A small network was trained on made-up records. Each row is its average activation on records with the value named, seen along a few directions.
Values that are neighbours, or in one group, have similar rows; names and order tell nothing.
(in the rows, 500 means zero)
Strong random noise was added to every row along 14 fixed directions; ignore it. To show where, here is one row again and again, with new noise each time:
304	460	431	498	569	394	458	461	541	561	555	493	459	399	409	449	506	607	512	721	690	449	603	440	666	643
541	499	315	511	514	539	509	427	633	425	489	494	657	599	523	483	477	537	531	568	614	445	453	491	319	488
302	553	600	404	476	442	527	429	527	471	587	550	567	487	494	536	476	588	440	513	510	630	689	480	478	588
493	466	334	368	383	486	624	507	427	380	723	437	326	491	632	587	453	652	561	565	371	486	501	531	440	539
403	449	400	511	588	465	557	443	548	576	454	405	249	385	469	438	506	626	628	471	650	409	438	586	488	597
417	316	531	392	483	314	496	505	403	431	396	435	522	633	520	738	537	525	482	455	464	324	725	400	581	478
465	464	380	529	551	456	424	562	499	416	493	508	608	548	505	562	425	523	574	505	426	390	420	446	455	496
340	535	491	504	438	654	687	539	418	506	624	430	486	478	407	448	504	546	547	557	559	560	496	516	551	515
619	552	351	463	529	356	413	520	524	576	558	599	335	426	433	364	416	494	511	570	413	568	438	459	485	630
480	485	469	515	546	519	503	798	416	475	584	381	603	583	333	531	577	475	596	331	290	643	449	323	575	498
676	329	295	382	440	316	431	560	494	485	626	544	468	472	613	485	422	522	528	474	259	707	496	446	565	537
456	471	665	302	832	431	354	637	615	387	556	296	518	430	541	471	522	753	521	388	473	553	414	297	594	519
493	469	588	448	350	496	607	509	384	580	462	462	363	553	430	601	599	483	449	403	496	547	691	511	525	490
474	520	368	502	602	540	477	564	561	392	616	505	605	470	527	434	377	580	600	513	408	521	313	473	420	524
429	416	598	550	625	402	629	426	589	429	434	602	673	508	536	548	469	403	608	345	396	522	545	531	454	548
328	636	342	596	430	527	467	428	497	531	476	514	574	481	534	426	408	487	613	566	568	542	335	564	426	507


Field Tata:
c2: 495	666	414	352	459	424	490	452	547	573	650	437	449	528	413	258	567	485	362	714	629	745	603	377	600	626
c10: 381	512	474	433	590	539	657	448	607	457	570	466	484	522	357	448	517	621	495	512	655	488	637	493	363	613
c4: 595	611	492	548	612	425	429	374	631	532	502	624	331	336	590	371	450	525	545	594	553	482	361	603	419	588
c12: 654	548	574	723	494	594	422	420	661	494	515	696	534	401	582	604	574	472	444	659	568	321	514	633	402	514
c1: 489	407	461	507	517	698	697	575	577	574	562	429	619	525	317	275	529	451	500	205	506	888	517	591	442	510
c5: 550	399	461	546	660	488	568	455	655	436	429	409	617	560	530	504	566	456	576	418	575	408	475	487	438	486
c8: 745	439	533	493	550	586	501	442	674	594	331	374	373	510	570	436	663	498	478	232	626	586	471	633	378	426
c7: 466	520	469	588	629	427	395	627	533	511	473	399	595	493	494	454	601	463	625	441	446	591	343	424	608	496
c11: 515	638	497	528	464	485	609	417	488	507	412	352	529	608	577	474	664	367	606	603	636	468	382	430	532	431
c9: 468	474	474	472	621	612	669	405	569	469	471	429	470	466	525	298	416	498	545	415	584	503	362	601	433	503
c6: 516	737	550	445	476	396	402	471	489	480	463	402	485	625	546	536	613	423	441	537	500	491	515	367	456	497
c3: 470	422	571	662	526	529	368	666	522	554	533	467	607	414	500	604	620	479	541	401	422	605	501	478	656	479
c13: 241	627	589	573	525	570	552	559	509	508	690	470	417	392	401	537	637	627	524	654	605	497	601	514	586	627
Tata is arranged as a line.
List every value one step from c3, in the order listed.
Answer: c12, c5
List every value one step from c8, in the order listed.
Answer: c1
List every value one step from c13, in the order listed.
Answer: c4, c7
List every value one step from c9, in the order listed.
Answer: c2, c6
